These are the activations of a small network on made-up records, seen along a few directions, one row for each record.
Each row is followed by the record's values for the fields K, F, C, U.
Other fields move the rows too, some of them a lot.
In the rows, 500 means zero.
Strong random noise was added to every row along 12 fixed directions; ignore it. To show where, here is one row again and again, with new noise each time:
[603 450 415 446 377 496 358 600 535 625 423 459 529 519 506 640 552 481
 489 402 659 614 647 665 360 536 519 650 615 636 576 536 471]
[421 527 497 359 659 481 434 464 572 592 549 598 470 420 542 484 441 319
 611 375 458 471 439 537 580 549 561 519 387 414 473 456 379]
[457 666 430 454 311 620 481 679 474 654 588 508 572 637 545 667 500 558
 538 280 569 677 666 615 367 563 614 488 687 496 645 380 325]
[477 478 680 694 510 464 432 629 254 371 355 388 607 432 366 275 460 545
 618 538 451 513 544 615 476 469 247 572 637 505 769 616 701]
[590 364 569 435 613 552 294 441 352 328 349 369 449 378 458 160 533 465
 554 417 422 290 479 742 452 486 252 546 604 480 836 731 570]
[727 466 549 500 608 511 606 377 662 456 456 449 581 385 717 471 564 382
 411 603 568 238 402 606 504 500 538 450 396 561 374 658 526]
[286 709 408 493 602 533 468 661 586 764 550 693 470 466 450 702 326 482
 626 322 387 742 557 456 607 478 576 503 563 314 487 175 224]
[630 510 604 457 653 493 475 446 506 602 505 487 335 478 556 449 546 309
 828 634 760 376 690 727 610 418 457 584 629 565 703 462 499]
[631 585 488 585 717 626 622 616 648 577 325 480 481 366 577 547 409 526
 514 533 474 395 640 666 515 277 373 461 709 443 597 530 430]
[333 668 592 367 721 643 531 479 735 362 423 492 535 805 278 611 688 498
 495 558 595 512 475 518 562 592 506 366 480 580 661 539 680]
[646 530 675 640 544 504 510 500 456 390 426 486 515 433 541 402 570 435
 521 665 590 400 497 639 697 536 375 446 621 395 574 501 539]
[631 531 407 727 378 540 493 532 524 594 483 508 521 382 646 572 436 667
 377 582 356 530 426 490 460 428 452 433 513 507 454 381 318]
[427 479 415 347 423 526 284 326 541 509 541 400 430 457 472 347 666 473
 465 461 562 333 455 550 271 636 614 647 484 651 577 369 395]
[201 460 254 426 399 607 363 695 589 610 453 494 495 498 409 544 370 706
 313 288 121 686 443 354  98 413 455 521 325 641 539 531 342]

[712 386 429 569 465 346 308 253 383 511 523 504 577 413 520 487 505 492
 545 426 567 483 341 559 566 617 537 638 474 573 489 495 548]  K=k2, F=f1, C=c42, U=u7
[689 604 650 661 502 488 588 381 272 495 655 470 576 409 724 352 486 398
 730 490 624 307 453 625 665 556 556 463 667 367 572 392 425]  K=k1, F=f1, C=c9, U=u7
[559 461 555 594 529 580 512 614 478 412 324 436 649 615 354 551 483 712
 401 533 357 632 542 576 411 366 264 450 485 637 724 777 753]  K=k2, F=f2, C=c47, U=u7
[280 368 529 468 664 412 439 689 553 524 240 474 593 380 268 421 304 458
 431 468 303 568 495 423 333 353 307 680 332 593 509 815 748]  K=k2, F=f2, C=c47, U=u8
[206 464 561 313 723 600 674 838 609 430 358 514 548 347 446 321 303 329
 378 296 294 422 649 536 300 358 411 523 471 335 448 782 542]  K=k2, F=f2, C=c42, U=u7
[312 271 427 365 538 454 201 424 575 401 417 541 291 391 368 277 568 427
 290 568 364 417 321 404 489 585 427 596 300 502 437 503 441]  K=k2, F=f1, C=c45, U=u3
[499 411 412 410 412 637 559 580 531 482 544 462 492 603 651 484 451 614
 352 405 245 522 442 467 303 401 434 288 279 568 549 792 456]  K=k2, F=f2, C=c58, U=u8
[241 463 473 232 473 604 574 831 581 479 461 554 413 653 455 529 436 419
 428 330 435 644 678 502 353 452 464 449 432 486 561 767 478]  K=k2, F=f1, C=c45, U=u8
[593 554 516 786 419 482 515 631 297 556 473 505 676 393 614 493 292 657
 495 418 310 619 487 555 513 432 383 436 585 396 571 492 452]  K=k2, F=f2, C=c45, U=u3
[410 417 335 439 662 417 344 502 522 589 437 568 575 359 453 543 300 530
 482 195 175 632 295 390 446 501 477 551 302 454 399 527 456]  K=k1, F=f2, C=c36, U=u7
[617 428 370 531 381 386 548 469 452 606 450 366 709 470 532 567 442 600
 476 379 523 492 549 460 206 414 604 700 472 739 387 601 611]  K=k1, F=f1, C=c63, U=u3
[675 432 448 385 356 582 466 599 497 555 498 384 272 632 570 528 598 460
 585 566 780 497 786 708 369 413 459 560 690 674 722 636 478]  K=k2, F=f1, C=c36, U=u8
[494 560 476 615 389 372 561 560 513 713 536 604 604 453 536 685 401 477
 503 543 554 657 561 426 529 487 654 609 462 525 297 354 434]  K=k2, F=f1, C=c47, U=u8
[405 572 733 461 680 522 630 550 481 406 564 521 518 601 521 380 528 303
 694 584 565 427 519 546 636 511 445 382 413 467 620 622 613]  K=k2, F=f2, C=c9, U=u3
[542 439 422 516 407 402 383 420 369 564 539 477 629 300 596 395 422 500
 437 322 444 455 374 489 430 595 630 626 498 445 369 424 402]  K=k1, F=f1, C=c58, U=u3
[276 591 426 438 611 535 528 448 618 437 626 526 429 597 456 575 533 509
 509 528 370 481 270 247 557 511 531 326 245 432 369 428 416]  K=k1, F=f2, C=c58, U=u3
[600 331 617 628 482 406 680 835 530 427 302 612 531 469 502 656 370 382
 359 648 491 694 596 477 695 369 294 461 459 377 254 775 630]  K=k1, F=f1, C=c42, U=u7
[235 676 486 264 748 568 621 459 562 555 622 525 530 482 473 386 418 356
 677 258 435 334 542 442 400 501 671 519 474 401 512 387 415]  K=k1, F=f2, C=c42, U=u3
[343 652 496 451 479 566 480 469 407 422 553 431 692 786 352 561 569 620
 549 279 557 599 427 496 447 677 635 432 566 547 679 492 643]  K=k2, F=f1, C=c58, U=u3
[396 427 361 477 479 629 613 699 863 464 298 441 592 526 485 671 532 629
  70 552 360 525 475 388 159 391 482 454 329 732 300 737 557]  K=k2, F=f2, C=c9, U=u7
[395 672 660 637 530 570 715 508 451 255 440 349 745 690 308 448 593 711
 428 572 452 430 458 405 414 514 445 396 528 548 568 583 809]  K=k1, F=f2, C=c63, U=u7
[404 522 542 361 492 456 697 486 481 569 638 355 668 470 619 367 458 357
 660 360 606 294 585 518 126 468 733 635 372 752 420 661 621]  K=k2, F=f2, C=c36, U=u7
[471 597 533 663 463 390 585 632 540 738 492 545 461 229 606 534 454 270
 603 582 834 447 736 582 559 525 720 763 837 370 287 136 309]  K=k2, F=f1, C=c9, U=u6
[354 365 610 260 456 506 397 564 586 387 578 581 304 703 454 491 681 271
 478 620 593 596 483 484 583 663 477 401 220 564 521 661 535]  K=k2, F=f2, C=c9, U=u6
[236 523 587 457 587 481 550 646 629 569 438 568 408 603 285 582 527 458
 534 710 522 664 683 387 473 391 436 571 377 659 539 452 628]  K=k2, F=f2, C=c47, U=u8
[425 494 460 365 648 590 432 471 695 448 317 541 338 522 201 531 615 574
 365 596 488 520 620 503 581 444 371 550 602 490 560 464 563]  K=k2, F=f2, C=c63, U=u6
[694 602 310 545 302 549 480 447 492 740 599 441 478 445 645 593 536 617
 521 384 627 472 619 626 337 477 670 591 751 548 534 229 249]  K=k2, F=f2, C=c36, U=u7
[412 424 367 255 717 630 442 435 725 347 337 453 564 675 331 553 551 595
 280 320 307 456 352 449 317 528 429 401 323 628 578 840 673]  K=k1, F=f2, C=c42, U=u8
[683 381 489 579 511 290 334 578 571 574 405 476 467 457 503 756 637 374
 599 618 741 692 551 520 558 505 451 624 535 649 484 503 570]  K=k2, F=f1, C=c9, U=u6
[679 252 565 497 435 378 469 495 403 483 504 524 301 387 622 322 480 306
 632 721 575 384 583 553 590 386 362 587 437 525 450 661 498]  K=k1, F=f1, C=c42, U=u3
[507 527 662 649 192 588 714 635 404 260 585 459 586 667 660 446 574 582
 281 735 466 496 453 437 546 560 449 220 446 459 401 632 553]  K=k1, F=f2, C=c58, U=u3
[614 402 434 580 344 552 532 431 409 507 573 430 450 565 567 479 450 717
 484 582 446 473 492 467 345 382 481 448 481 658 545 589 512]  K=k1, F=f1, C=c63, U=u7
[212 691 709 506 631 601 809 785 471 495 600 647 768 759 466 615 271 495
 608 316 320 722 487 429 594 480 522 262 359 385 579 724 675]  K=k2, F=f1, C=c47, U=u7
[619 436 423 502 700 435 464 410 532 568 294 329 610 201 483 379 445 497
 481 423 508 277 576 592 267 352 491 757 599 619 489 521 579]  K=k1, F=f2, C=c45, U=u3
[587 474 354 488 596 592 442 417 553 549 515 543 340 449 559 518 412 612
 509 482 306 447 441 501 503 371 413 398 477 463 570 461 327]  K=k1, F=f2, C=c42, U=u7

Here are new rows. What are their fields?
[643 432 445 547 312 393 597 506 462 640 610 493 600 589 658 684 414 502
 569 483 577 640 517 459 395 458 647 521 379 709 335 595 531]  K=k1, F=f1, C=c36, U=u7
[677 574 468 517 237 578 496 455 478 519 468 319 734 572 546 561 663 679
 293 410 632 463 605 680 186 589 620 590 670 693 633 486 547]  K=k2, F=f2, C=c47, U=u7
[579 594 656 535 566 387 599 413 422 522 496 462 782 326 511 410 517 354
 544 476 689 364 550 604 538 598 629 674 588 434 403 442 623]  K=k2, F=f2, C=c47, U=u3
[516 612 657 587 273 447 572 435 235 390 755 517 770 577 640 367 512 456
 540 384 508 498 370 502 559 770 643 389 442 383 493 475 531]  K=k2, F=f2, C=c42, U=u3
[559 566 713 511 466 449 729 655 415 504 612 539 599 677 534 601 486 345
 711 591 724 618 684 525 630 482 532 413 498 480 495 578 647]  K=k1, F=f2, C=c42, U=u3
[446 646 536 588 516 466 434 267 517 530 633 570 400 460 507 419 577 474
 604 661 557 424 324 433 680 628 642 483 499 426 491 106 334]  K=k2, F=f1, C=c9, U=u7
[539 630 597 547 567 530 713 526 478 529 503 455 635 563 466 571 452 546
 580 492 572 490 651 530 489 406 544 496 606 500 488 503 627]  K=k1, F=f2, C=c63, U=u7
[453 541 699 357 577 668 605 613 603 248 382 411 426 451 450 279 697 362
 325 621 604 266 646 612 515 533 422 431 691 342 551 534 494]  K=k1, F=f2, C=c9, U=u7
[689 453 435 471 376 485 191 459 409 452 396 528 576 471 410 524 576 527
 353 263 589 593 504 738 614 728 467 603 774 331 614 467 442]  K=k2, F=f2, C=c42, U=u7
[475 500 510 542 432 555 505 397 497 332 481 379 630 649 429 452 612 708
 328 568 381 479 334 393 366 535 474 372 336 663 536 598 660]  K=k1, F=f2, C=c58, U=u3
[661 260 501 604 339 211 448 350 201 562 591 454 583 300 634 347 352 414
 689 458 505 450 420 471 436 489 533 733 323 602 332 624 585]  K=k1, F=f1, C=c63, U=u7
[574 463 592 640 466 350 428 519 347 286 345 394 693 412 354 448 628 507
 461 495 597 545 447 471 519 624 398 640 616 501 453 539 758]  K=k1, F=f1, C=c36, U=u7
[332 534 518 459 430 550 406 531 673 407 462 606 329 534 357 483 668 451
 243 705 560 511 521 423 623 666 512 468 546 359 377 275 385]  K=k2, F=f2, C=c42, U=u8
[357 655 323 292 861 701 470 430 803 562 341 450 309 333 334 398 527 532
 469 411 464 203 673 608 328 326 524 625 791 447 644 276 313]  K=k2, F=f2, C=c42, U=u7
[424 426 438 402 656 563 420 650 476 548 440 571 314 682 373 565 389 515
 709 425 448 660 620 533 550 349 318 453 546 507 782 618 534]  K=k1, F=f1, C=c42, U=u3
[478 475 414 524 422 614 284 617 440 487 422 517 378 482 423 454 502 648
 396 430 306 632 511 577 484 481 306 451 611 420 737 439 327]  K=k2, F=f2, C=c9, U=u7
[512 577 422 486 464 564 602 618 648 716 493 445 446 544 535 650 499 513
 576 540 757 499 792 613 289 384 624 630 716 680 500 401 453]  K=k2, F=f2, C=c36, U=u7
